A small network was shown many inputs. Here are its activations along a few directions, one row for each input.
Each table varies a few parts of the input and shows all the possible inputs, shuffled.
A made-up example of a description, with smaller parts first: one of 8 places around a ring, together with either a single point or one of 9 places along a line or (one of 2 separate values, together with one of 6 places along a line).
Shared parts are said once, and a part with two or three values counts as separate values.

Other details of the inputs shift rows strongly along two fixed directions, in all tables alike. That doesn't count.

Table:
x1: [-0.20  0.91 -0.34  4.77  2.71 -1.17 -1.93  2.14  2.81  2.70 -4.58 -0.35
 -1.42 -0.01]
x2: [ 2.56 -1.54  2.37 -6.25 -1.22 -1.11  4.88 -5.60  2.41  3.64  4.98  0.44
  0.63  0.83]
x3: [-3.23 -0.61 -2.18  0.13 -2.73  2.71 -1.88  0.38  2.06 -6.07  2.31  0.60
  1.33 -0.51]
x4: [-2.01  0.51 -2.77  2.52  0.27  1.73 -1.92  2.47 -2.61 -3.53 -0.54  0.33
 -0.91  0.47]
x5: [-0.05  0.67 -0.95  2.20  0.86  0.14 -0.84  1.22 -1.48 -0.03 -1.71  0.54
 -0.69  0.75]
x6: [ 1.13 -0.31  2.31 -1.40  1.08 -1.11  1.76 -1.84  4.92  4.05 -1.44 -0.44
  0.48  0.27]
x7: [ 1.85  0.15  0.05  0.40  2.03 -1.17  1.43 -0.64  0.36  3.19 -0.35 -0.15
 -1.41  1.31]
x8: [-1.63  1.10 -2.52  6.36  1.57  0.51 -3.95  4.57 -3.24 -2.01 -4.07  0.36
 -1.78  0.09]
x9: [-1.12  0.14 -2.92  3.06  0.26  1.66 -1.67  1.94 -2.14 -3.34  0.87  0.95
 -0.88  1.00]
x10: [ 1.09  0.27  1.58  0.00  0.67 -1.58  0.35 -0.31 -0.03  2.74 -1.19 -0.48
 -0.43 -0.66]
x11: [-1.32 -0.65 -0.75 -2.41 -2.13  1.44 -0.14 -0.49 -1.12 -3.98  2.78 -0.62
  1.08 -1.04]
x12: [ 0.45  0.20  0.72 -0.02  0.90 -0.64  0.24  0.14 -0.60  1.90 -1.67 -0.26
 -0.43  0.35]
x13: [-1.75 -0.25 -0.99 -0.51 -2.63  1.63 -1.47  1.16 -1.59 -5.12  2.60  0.31
  1.26 -1.22]
x14: [ 2.71  0.73  2.59  0.92  2.04 -2.59  0.75  0.09  0.42  5.86 -3.62 -0.38
 -0.21  0.12]
x15: [ 1.22  1.36  0.97  3.78  2.63 -2.14 -1.49  2.51 -0.72  3.56 -4.04 -0.70
 -1.31 -0.84]
x16: [ 1.69 -0.64  2.79 -2.39  0.97 -2.02  2.41 -2.94  5.62  4.89 -0.82 -0.73
  0.55  0.15]
x17: [ 2.54 -0.26  3.07 -2.24  0.70 -2.43  2.94 -2.99  1.51  5.48 -0.10  0.26
  0.04  1.03]
x18: [ 0.16 -1.26  1.70 -6.39 -3.06  0.41  2.35 -3.32  0.84 -1.77  5.09 -0.74
  2.44 -1.34]
x19: [-3.13 -0.19 -3.13  1.58 -1.70  2.48 -2.60  1.94 -2.99 -6.18  1.21  0.36
 -0.44 -0.88]
x20: [-1.58 -0.40 -3.04 -0.65 -1.98  3.03 -0.58 -0.03 -1.81 -5.63  4.02  1.18
  0.51  0.73]
x21: [-1.93 -0.21 -1.26 -1.10 -1.95  2.13 -1.13  1.32 -1.74 -4.98  2.36 -0.18
  1.33 -1.25]
x22: [-1.95 -0.44 -1.35 -0.38 -2.64  1.83 -1.45  0.87 -1.88 -5.19  2.33  0.35
  0.97 -0.80]
x23: [ 0.28 -1.21  1.90 -6.31 -2.85  0.51  2.58 -3.38  0.70 -0.83  4.19 -0.34
  2.15 -0.66]
x24: [ 2.79  0.67  1.19  1.05  3.14 -2.04  1.63 -0.32  0.60  5.91 -2.19 -0.01
 -1.65  1.81]
x25: [ 0.13  1.48 -1.11  6.19  3.93 -1.41 -2.64  3.92 -2.21  2.30 -6.21 -0.76
 -2.47  0.26]
x26: [ 1.69  0.79  0.87  2.62  2.91 -2.34  0.38  0.47 -0.19  5.16 -3.43 -0.12
 -1.95  0.67]
x27: [-0.22  0.51 -0.58  1.91  0.52  0.13 -1.20  1.36 -1.61 -0.11 -2.11  0.30
 -0.37  0.19]
x28: [-2.23 -0.42 -2.68 -0.62 -1.64  2.20 -0.69  0.28 -1.99 -5.52  2.66  0.10
 -0.05 -0.02]
x29: [ 1.28  0.66  1.32  0.79  0.64 -1.09 -0.27  1.08 -0.39  1.90 -1.84 -0.20
  0.49 -0.63]
x30: [ 0.77 -1.75  3.13 -7.61 -3.29  0.30  4.14 -6.00  6.08  1.02  4.51  0.40
  3.12 -0.18]
Description of these inputs: one of 5 places around a ring, together with either a single point or one of 5 places along a line.
The inputs of x27 and x25 match in every part but the place on the ring of 5. If x14 is changed in the same way as x27 into x25, which row does it become? -> x11
Which other rows does x24 become when the place on the line of 5 takes its other values? List them by row number. -> x4, x12, x21, x23
List by row number the other rows that have the place on the ring of 5 in common with x3. -> x8, x9, x13, x17, x22

Table:
x31: [-0.63 -0.75 -2.26 -2.63 -3.97  2.61  0.03 -0.19 -6.45 -6.80  7.40  1.48
  0.91  0.12]
x32: [ 0.26  1.00  1.14  3.13  1.75 -1.22 -1.51  2.13  0.08  3.07 -5.80 -0.08
 -0.44  0.17]
x33: [-1.24  2.27 -4.86  8.50  4.38  0.21 -4.45  7.45 -9.20 -2.68 -4.20 -0.96
 -4.29  0.02]
x34: [-2.77 -1.32 -3.47 -1.10 -3.82  3.85 -0.46 -0.96  0.69 -7.66  6.55  2.04
  1.02  0.61]
x35: [-1.30 -1.38  1.20 -5.03 -2.83  0.51  1.12 -2.42  1.40 -2.77  3.93 -1.36
  1.74 -2.51]
x36: [ 2.12  1.54 -0.19  3.86  3.25 -1.73 -0.53  2.28 -6.52  4.23 -4.97  0.36
 -2.73  1.45]
x37: [ 3.34 -0.22  3.84 -3.42 -0.39 -1.88  2.97 -3.15  3.97  5.07  1.39  0.32
  1.77  0.21]
x38: [ 0.39  1.27  0.38  3.98  2.77 -0.98 -1.50  2.41  0.27  3.15 -6.24 -0.08
 -0.91  0.93]
x39: [ 0.02  0.42 -0.79  3.75  2.59 -0.76 -0.15  0.34  1.14  3.01 -4.31  0.79
 -1.92  2.30]
x40: [ 1.47 -0.81  3.43 -4.68 -0.04 -2.14  2.86 -2.92  3.31  3.78  0.97 -1.83
  0.84 -1.48]
x41: [-1.61 -0.34 -2.91  0.68  0.77  1.20 -0.36 -0.16  1.28 -2.22  1.21 -0.58
 -1.51  0.42]
x42: [ 1.25 -0.59  4.31 -4.39 -1.36 -1.94  2.25 -3.41  2.38  4.48 -0.78 -0.07
  1.65 -0.49]
x43: [-2.53  0.42 -2.73  3.03 -2.16  2.45 -3.65  3.49 -1.49 -6.86  1.14  0.69
  1.17 -1.32]
x44: [ 1.94 -0.55  3.00 -4.40  0.68 -1.81  3.18 -3.11  3.74  4.24  0.86 -1.83
  0.59 -0.65]
x45: [ 2.95 -0.25  4.55 -3.08 -1.06 -2.77  2.22 -2.97  3.12  4.70  0.81  0.14
  1.96 -0.98]
x46: [-1.23 -0.40 -1.76 -0.41  0.43  1.21 -0.35  0.07  1.16 -2.11  1.23 -0.96
 -0.46 -0.28]
x47: [ 0.27  0.67 -0.07  3.57  2.71 -0.76 -0.72  1.27  0.79  3.15 -5.13  0.38
 -1.15  1.65]
x48: [-2.69 -0.98 -2.80 -1.36 -3.71  3.96 -0.96 -0.16  0.35 -7.78  5.95  1.55
  1.76 -0.16]
What do these inputs look like to the network? -> one of 3 separate values, together with either a single point or one of 5 places along a line
The inputs of x39 and x41 match in every part but the choice among 3 separate values. If x47 is changed in the same way as x39 into x41, which row does it become? -> x46
Which other rows does x32 become when the choice among 3 separate values takes its other values? List them by row number. -> x40, x43
Which other rows does x37 become when the choice among 3 separate values takes its other values? List them by row number. -> x38, x44
